Questions about the row below.
1) Report the second entry from the left.
2) Report the 1st entry from the right.
3) Report the 1st entry from the left.
4) Report the 3rd entry from the right.
5) Report the 3rd largest entry.
6) Report the largest entry.
7) Report the entry just right of -22.
[-31,  -5, -84,   8, -28, -41, -60,   0,  44, -22, -88,  -4]
1) -5
2) -4
3) -31
4) -22
5) 0
6) 44
7) -88

m =
array([[ 18,  24,  -7,  21, -15, -41,   2, -18, -69,  16, -14,  13, -17,
          3,  36],
       [ -8,  11,   8, -27,  39, -21,  -7, -64, -12,  36, -85,  39,  13,
        -17, -20],
       [ 13,  -3, -14,  36,  38, -40, -57, -70, -36,  40, -61,  33, -18,
         23,  20]])
Which number is the entry just left of -15?
Answer: 21
The entry just left of the largest entry -> -36
The largest entry is 40
The entry just right of the centre entry is -12
Which number is the entry just left of 20?
Answer: 23
Which number is the entry just right of 2?
Answer: -18
Which number is the entry just left of 3?
Answer: -17
Which number is the entry just left of the smallest entry?
Answer: 36
Which number is the entry just left of -64?
Answer: -7
The entry just right of 33 is -18
Which number is the entry just right of -69?
Answer: 16

a = [62, -44, -47, 28, 41, -93, 68, -58, -6, -18, 36, 16]
The entry just right of -47?
A: 28
The entry just right of -58 is -6

Questions about the matrix below.
1) Give the entry in the bottom-left corner.
2) Give the entry just left of 1.
3) Give the second entry on the diagonal from the top-right corner.
4) Give the 5th-last entry, reading row by row.
5) Give the smallest entry in the first row.
6) Give the entry in the top-right corner.
7) Give the third entry from the end, reading row by row.
8) Give the third smallest entry.
[[ 34  -4  21 -36   7  10 -42 -36 -23  36  11 -17]
 [ 10  12 -31   2  27  42  -4 -33   6  -3  20  -5]
 [ 53  30  11 -24 -30  11  17  13 -23  10  39  24]
 [ -3  16 -14 -12  16  26   8 -27  30  23  35 -41]
 [-28  14  -2  35   7  27 -13  24  14  22 -11  39]
 [ 60  27  34  21 -42  45  15 -11  -9  36  23  40]
 [ 29 -61   1  54   5 -13  46  -7 -54  17  -7  22]
 [-34  -4  -1  56 -26  -9   0  -1  45 -76 -17  52]
 [ 31 -13 -12  44 -33 -11  45 -30 -21  38 -28  18]
 [-16  -2 -11  42 -57 -24  35 -30 -16  33 -33   7]
 [ 31   3 -31  19 -16  60  -2  -7  28 -25   5  31]
 [ 16  43  30 -17 -31   0 -22 -26  -4 -10  43   4]
 [-34 -15 -32  35  27  55  11 -23  31  27 -59  -4]
 [-10  -5  37 -28 -24  -1  -2  -4  45  13 -31 -25]]
1) -10
2) -61
3) 20
4) -4
5) -42
6) -17
7) 13
8) -59

Questions about the matrix below.
1) Which number is the entry just left of -22?
2) Which number is the 1st entry in reading order?
3) Which number is the fourth entry in reading order?
4) Which number is the entry just right of 78?
5) Which number is the entry just left of 40?
6) Which number is the entry just right of -36?
7) Which number is the entry just right of 40?
8) Which number is the entry just right of -33?
[[-48, -25, 4, -13, 81, 2], [-36, -25, 33, -5, 67, 10], [-31, -19, -8, -33, 78, 11], [16, -22, 71, -23, 40, 42], [16, -24, 90, -13, 34, 43]]
1) 16
2) -48
3) -13
4) 11
5) -23
6) -25
7) 42
8) 78

array([[ -37,  -65,  -52,  -30],
       [  45,   58,    8,  -15],
       [ -32,  -48,  -18,  -34],
       [   0,  -23,  -51,  -27],
       [  -9,  -20,  -20,  -32],
       [ -21,   -6,    5,  -42],
       [ -60,  -15,    0,   67],
       [  24,   -3,   24,    9],
       [ -84,  -28,  -71,   10],
       [-102,    4,   34,   32],
       [  29,   -1,   -6,  -12]])
Counting starts at 0.
The entry in row 2 and column 1?
Answer: -48
The entry at row 0, column 2 -> -52
The entry in the top-left corner -> -37
The entry just left of the largest entry -> 0
The top-right entry: -30
The entry at row 2, column 0?
Answer: -32
The entry at row 0, column 1 is -65
The entry in the bottom-left corner?
Answer: 29
The bottom-right entry: -12
The entry just left of -28?
Answer: -84
The entry at row 1, column 0?
Answer: 45
The entry directly below -71?
Answer: 34
The entry just left of -27 -> -51
The entry directly below 9?
Answer: 10
The entry directly below the largest entry?
Answer: 9
The entry at row 1, column 2?
Answer: 8
The maximum is 67
The entry at row 2, column 2?
Answer: -18
The entry just right of -51: -27
The entry just left of -3 -> 24
The entry just left of 8?
Answer: 58
The entry just right of the smallest entry?
Answer: 4
The smallest entry?
Answer: -102
